Each row below holds a small network's activations on one input, seen along a few directions.
In each table, some parts of the input vary, and every possible input appears once, in random order.
Descriptions start from the smaller parts, as in this example, which fits no table here: ring(5) and (point or line(11) or (values(3) and line(6))).
Shared parts are said once, and a part with two or three values counts as separate values.

A family of inputs:
x1:  158 -289 -558  421  177  199  -51   82 -163 -158  -17   81  398  500 -163  -50 -475 -117   22
x2:  254  120  228  -22  205 -314  234 -170 -457  -31  -28 -703 -224  190 -136 -292   62  -68  263
x3: -111  277  275 -286 -295 -101  -68   72  470  427   16  492 -404 -463  126  370   47   14 -361
x4:  -52  -21  280 -308 -409  202 -271  -35  589  -62 -140  372 -190 -725  154  -76  332   60  -72
x5:  -11  106   51 -148  307 -391  -92 -102 -456  -33  172 -561   98  435 -191  -26  -57  -21  320
x6:  160   -7 -205  416  163  113 -168 -105 -203  203  217 -379  369  532 -124 -199 -407  141  182
x7:  -99   87  199  -77 -463 -338  -41  207  378  481   72  479 -348 -538   79  259  161  226 -375
x8:  410   64   15  594   86  257  192 -130 -225  196   -2 -547   75  246 -178 -397 -244   89  152
x9:  -40 -113 -296 -177  341 -334   74   50 -453 -451   34 -146  161  326 -283   91 -121 -248  146
x10:  -25  215  244 -378 -365  118  -86  -70  638  246  -16  490 -342 -400   88  410  321  105 -305
x11: -393 -193 -180  -96  485 -130  268  112 -461 -577   33 -143  146  180  204  -87  211 -149  191
x12: -248 -497 -320  448  224  510  210  159 -214 -267 -156   62  463  320  214 -183 -174  -79   50
x13:   -4  252  267 -386 -456  210 -201  -68  557   24 -187  503 -202 -603  211  180  343   48 -214
Question: What do these inputs look like to the network?
Answer: line(5) or (values(2) and line(4))
Question: Change only the values(2) part in x9. List by row number the other rows that result.
Answer: x1
Question: A walk changes only the line(5) part. It starts at x4 and steps to x13. List the rest of the walk in order.
Answer: x10, x3, x7

A family of inputs:
x14:  254  328  384  -33 -198  -23  -94 -208  190  327   66 -287 -267 -235  -29 -159  138  181   58
x15: -359    2  197 -553 -190   84   23   83  371 -377 -210  574 -236 -685  353  175  538 -109 -172
x16: -117 -193 -489  219  345   91   64  113 -267 -269   80   80  355  479  -49   86 -288 -126   29
x17:  159  245   75 -234  110 -569   21  -83 -284   60  160 -338 -201  166 -281  110   20  -15   91
x18:  -72 -242 -263  254  288  381  129   -5 -247 -419  -88 -147  365  302   83 -219  -38  -88  190
x19: -117 -135    8   10  352 -124  205  -20 -494 -360   -5 -476  108  198   19 -280  108  -89  297
x20:  234   77  178  336 -284  437   19  -39  329  343 -169   93 -122 -241  123 -162  -64   94 -128
x21:  151   55   25  258 -309  134  -71   47  326  561   25  259  -67  -46  -46  156 -262  142 -278
x22:  191  171  291 -206   90 -275  108 -211 -231  -79   35 -562 -228  -19 -162 -205  222    4  233
x23:  188  367  252 -113 -212 -305 -190  -94  140  532  166  -99 -240  -47 -160  169  -85  152  -80
x24: -163 -115 -157  -62  368 -428  101   88 -514 -155  114 -276  110  410  -89   42 -126 -125  153
x25:   77 -274 -192  397  -99  541  -67   17  152 -106 -149  126  316    5  100 -260 -131   40   21
x26: -431  -28   31 -595 -186 -215 -105  191  392 -156  -15  738 -205 -472  176  499  361  -60 -285
x27:    4 -259 -339  322  -76  272 -143  121  136  100  -10  315  312  185  -38   49 -394   -3 -131
Question: Changing only one part turns x17 into x22. The same change can be made to x23. Which row results?
Answer: x14
Question: What do these inputs look like to the network?
Answer: values(2) and (point or ring(6))

A family of inputs:
x28: -595 -283  -74 -620  156 -165  314  270  -42 -817 -249  590 -168 -475  325  252  566 -333 -133
x29:   45   85   24  -51 -395  287 -267   53  721  200   23  629 -121 -588  -93  197  -71   54 -307
x30:  159 -171   23 -163 -671  246 -495  -13  642   20 -222  550   90 -495  -26   23  133  132 -136
x31:  281 -154 -210  494  139  601  305 -159 -146 -243 -119 -285  225  333  -16 -339  -31   24  121
x32:   63 -100 -388   95  372  352  -75 -163 -149 -379   49 -198  469  667 -113   53  -93  -67  240
x33:  123  197  -19  -22 -310   26  -97   39  529  401    0  576 -334 -255  187  260  -85   50 -398
x34: -412 -367 -459  368  324   76  -95  262 -342  -32  163   66  550  580   98   45 -405   10   91
x35:   98  122 -134 -245  210 -778  -32  -57 -449  -11  321 -397  -33  395 -409  140 -111   14  131
x36:  328   44   93  204   67 -609  295   66 -410  141   55 -485 -345   34 -356 -150   46   32   89
x37: -115  158  583 -364 -168  -28   83 -122  281  487  -29  -80 -446 -160  111  245  258   66 -102
x38:  -18  471  260 -126 -291  -51   96   28  242  434   15  326 -255 -284   92  410  140  129 -352
x39: -200 -498 -250  788  146  269  292  270 -258  127   -4  -28  370  195  237 -343 -330   93  -58
x40:  342   74   92  170  132   87  149 -124 -346 -144 -225 -512  -54   51 -135 -437 -220 -218  231
x41:  123  106  -74 -219  350 -143 -226 -170 -370 -276    7 -384  202  391 -222  -87 -313 -299  315
x42: -222  318  532 -309  -60 -171 -246 -178   96   92  216 -369 -150 -388  321 -269  516  312  268
Question: What do these inputs look like to the network?
Answer: point or line(6) or (values(2) and line(4))
Question: Change only the values(2) part in x31. List by row number the other rows that result.
Answer: x32
Question: Change only the values(2) part in x34. List by row number the other rows that result.
Answer: x39

A family of inputs:
x43: -148   86  174 -795 -245  -53 -162   31  262 -482 -198  481 -318 -623   88  257  538 -194 -110
x44: -109  -32 -527  157   87  355 -233   16  124  -69   82  356  475  324  105  206 -270   45  -81
x45: -214 -247 -348  -99  228 -152 -292   62 -250 -221  190   12  525  433 -106   71 -102  -29  209
x46: -353 -525 -124  198  303   80  236  158 -339 -469  -34 -234  201  142  247 -294  206   20  259
x47:  274  234   96  327 -277 -306  -70   97  157  699  194   60 -331 -211 -173    2 -206  181 -190
x48:  105 -167 -474  220  120  585   54   51  152 -493 -177  321  303   77  -35 -118  -94 -174  -16
x49:  163  167  388    0   35  -64  347 -191 -239  135   -6 -624 -257   24   93 -320  405  191  189
x50:  -11 -409 -341  -28  252   36  -58    2 -262 -663 -165  -69  308  185 -173 -183   19 -178  257
x51: -281    3   73 -541  -93 -603  133  239  309  144   59  628 -431 -468   92  561  218 -102 -468
x52:  504  211  198   63 -340  152 -200 -213  261   45 -106 -144 -102 -380 -120 -326  -64   83   79
x53:  -88  137  -69  -11  318 -579  258  160 -547  155  144 -308 -148  287 -238  175 -357 -152    8
x54:  277  377  228 -175   42 -241 -201 -276   -4  241  257 -453  -78  328 -291  139   74  166  127
x55:  149   70    6 -192  343 -167   20 -214 -426 -431 -155 -447  -24  202 -177 -220 -101 -378  296
x56: -524  127  442 -489 -113 -118  124  153  214 -241 -227  343 -285 -721  503  149  713  -23  -61
x57:  262  276  105   76    8 -512  234  -13 -206  462  179 -341 -376  180 -369  219    9  160  -60
x58: -175  -19  200  -35  401 -122  310   -6 -525 -187  -45 -592 -121  173  245 -378   96 -141  289
x59:  -96 -272  239  426 -197  718  166  -16  252  211 -218   63  100 -254  287 -273   33  101 -112
x60:  253  354  164   61 -277  -30 -485 -159  375  447  225 -119  -41  -93 -100  -36 -177  254   15
x61:  489  235  203 -144  -52  -98   69 -371 -107 -138  -84 -508 -175   72 -268 -124  194  -48  214
x62:   95 -176  -58  418 -287  147   -7  179  241  597  -57  449  -62   91   -2  191 -367   63 -329
x63:   57  -67  -95  128 -272  448 -395  -68  471  400  -48  222  214  156   30  160 -310  124  -97
x64:  -30  226   58 -263  408 -304 -209  -99 -386  -24  221 -364  159  416 -154   85 -258 -159  261
x65:  -92 -130 -474  439   25   42  170  275  -77   73   69  532  221  267   97  251 -373   16 -374
x66: -249 -294 -199  496  198  636  326  107   11 -302  -35  180  251  -24  375 -187   82    9  -41
x67: -248 -330 -399  169  128 -452  161  318 -404  -98  134   73  239  337 -145  162 -233  -33 -104
x68:  117  161  407  271 -250  188   61 -111  103  326  -28 -264 -147 -474  193 -518  171  281   20
x69:  288 -179  -15  152 -294  669  -81  -50  423   -9 -316  191  146 -128  -58 -153 -168  -84  -46
x70: -412  182  144 -828 -199 -256 -274  -61  418 -105  146  555 -247 -317   55  502  323    1 -133
Question: Changing only one part turns x70 into x51. The same change can be made to x64. Which row results?
Answer: x53
Question: What do these inputs look like to the network?
Answer: line(4) and (point or ring(6))
Question: Change only the ring(6) part in x59. List by row number the other rows that result.
Answer: x46, x49, x58, x66, x68
Question: Change only the line(4) part in x49. List by row number the other rows that result.
Answer: x54, x57, x61
Question: Change only the ring(6) part in x50. List by row number the other rows that result.
Answer: x48, x52, x55, x61, x69
